Each row below holds a small network's activations on one record, seen along a few directions.
Here are examples, each followed by its value of one field, S.
Records without S are marked missing.
Other fields move the rows too, some of them a lot.
[-15  -1  -4  12  -2   7 -15 -16  -6  -9  14 -19  -5   2  -5  -2 -13   4
 -24  13 -22  -2  -1 -21  -2]
s3
[ -4  -9   2  10   5   9 -11  -1  -4  -5   3 -20 -14  -8  -5 -16 -44 -14
 -24  15 -12   1   2  -7   6]
s2
[  1   4  -4   7 -19   3  -1   4  -4  17  12  14  18  -4  -4   7 -18  10
 -23  11  -9   2   0   8  10]
s6
[  4 -11  -8  -4  -4  -7  -1  -7   2 -11   1   4   9   6   8   3 -31   6
   4   2 -15   1  -9  -4  -5]
s12
[ -5  -3   3   6 -20  -6 -13  -7   1   6   4  -1  22 -12   4  10 -19  29
 -20  22 -21 -18   3 -11   3]
s3
[ -3  -1  -7 -20  21   1  15   1   1   1 -30  -6  11   8   2  -5  26 -21
  10  -7  15   7  16   0   5]
s7
[-18 -15   7 -19  -1  -8  -6   2   9  10   1   4  -2   8 -11   1  20   4
  21 -20  14   6   7  18  -3]
missing
[  8  -9 -14 -19  24 -18  -2   1   0   9  14  -6   2  -4  -1  10  34 -25
  30  -7   4  13   5  20   1]
s10
[ -6   4  -1  23   7  -6   3   8 -12   8  19   8  10  -4   1 -18  -5   3
  -6   4   8  -1  -1   1  -1]
s6
[  6  28  -8   5 -25  11 -12   2  -5  -1   3  -2 -16  -4  11 -13   3   2
  10 -11  -2  -4  10 -12  -6]
missing
[-19   9  15  18 -17 -13  -6   4   2  -8   0   5   8 -21  -5  -6 -23  -7
 -15  14   1 -13   3   0  -9]
s2
[ -1 -10   0  -4  10  -1  17   7   4  -1  22  -1   9 -12   0   6   5  -1
  22  -4  -9  -7   0  -1   5]
s10
[ -6 -11 -10  -4 -11  -1   3  -5 -10 -11   8  25  -2  -7   3  -3 -34  19
 -15  14   9  -3  -3 -17   0]
s5
[ 10  -2   9  -2   4   7  -4   2   8   4   1  18  18 -16   7   5  -4  14
 -14   9 -11 -12 -12   6   0]
s11
[  5 -13  -7  17   8  -1  13   7   3 -19 -14 -13   2  -1  10 -18  -6   6
  -6  -4   6  -6   7 -12  21]
s7
[ 10  -9 -18   1   3  -4  16 -10   5  -5 -18  -3   1  18   4   4   2  -5
   8  -7  -3 -11 -18   6   1]
s12
[  0  -3 -15   1 -15   7   3   5  -3   0  -1  27   4 -10   7  14   4  16
 -10  17   1  10   0  10   6]
s5
[ -8  10   6  -2  25   8 -19  14   5   0   0   1  -3  -5   5   9  -9  12
 -22   7  -1 -13 -15   1  -8]
s11

Here are new rows. What is S for each?
[  6  -2 -10 -29  -5  11   8  -8 -19 -18   5  -2 -11  -4  10 -12 -12   1
 -10  10   4  -8  -1   5   2]
s5
[  2  -8   3  16   8   8   4   2  -9  -2  23  -6  10  -9   7   2  11  -8
   9 -10  -9  -8   9  -3  -9]
s10
[  5  -1  -7  16   0  -7  18  -4  -2   8   7 -10   2  -1   2 -17 -12   4
 -26 -11  11  -4  -5  -6  19]
s6
[ -4  20  -7  -5  -8   2   2 -11  -5 -10 -11   0   2   9  11 -13  -2   4
  12  -6 -18 -15  -8  11  -4]
s12
[ -3   2  10 -13   0   7  19  -6 -12  -2  -2  11 -10  16  12  12  35 -12
  19   6  19  18  -4  16   7]
s5
[ -8  -6   1  -6  -2 -11 -16  -5   4   9  -1  13  10 -10  -9 -13 -23 -10
   0  12  11 -20  12  -4   6]
s2
[  2   3 -25  -3   9 -20   9 -15  14   2  -9 -14   6  -1  -6   4  33  -1
   6  -7   7  -1   3   7  14]
s3
[-13   2  -4  -8   5   5   5   1  -7 -17  13  -8 -16  11   8  -2 -11  -4
 -21  13   5   9  -2   8 -10]
s5
[  6 -10  -4  13  14   2   6   3  -9  -1  23  -8   6 -12   6  -2   6  -2
  13  -5  -9  -1   6  -5  -4]
s10
[ -6   9  -1  11  -4  -7  -6   4   4 -18   2   1  22   6  10   8 -22   2
  -2  -7 -13   2  -5  -4 -16]
s12
[ -1  16  -1 -17  -9   5 -14  11  -9 -17   3 -11  -3 -10 -18  -4 -13   4
 -10 -10  -1   1 -10 -13  -5]
missing
[  5  -2 -29  -3  26  13   9 -14   4  25  -5   0  -4  -3  -7  16  58 -28
  29 -16   6  26   8   6  11]
s10
[ 18  -4   6  16  -9  -2  -2   7   7   7  -6  -9   6  -4  -1   0 -24   4
 -12  18  -2 -16  -6   8  29]
s2
[  6  -2  -3  10 -20   5  -7   3   3   5  -3  12  13 -21 -10   7 -19   0
 -16  26 -14  -2   6   8  10]
s2
[ -5  -5  -8 -10   3  15  23 -12  -8   1  -3   2  -6   8   8   7 -16   8
  -5   6  16   7   5  -2  -4]
s5
[  5 -11 -21   3   1   0   7  -3  16  17 -21   0 -14  11  -7   0  58 -21
  24 -33  13  22  -3  17  15]
missing
[ -5  23   2  -3 -14  11   0   0 -19   2  16  -4   4  11  -2 -10  -2  -3
   3  -3  -2  -6   1  21   9]
s6
[ 13   9  12  -1   1   3   4  -7  -1   8 -11   6 -15   6   3  -1  40 -17
  21  -4   9  17   4  -7  -1]
missing
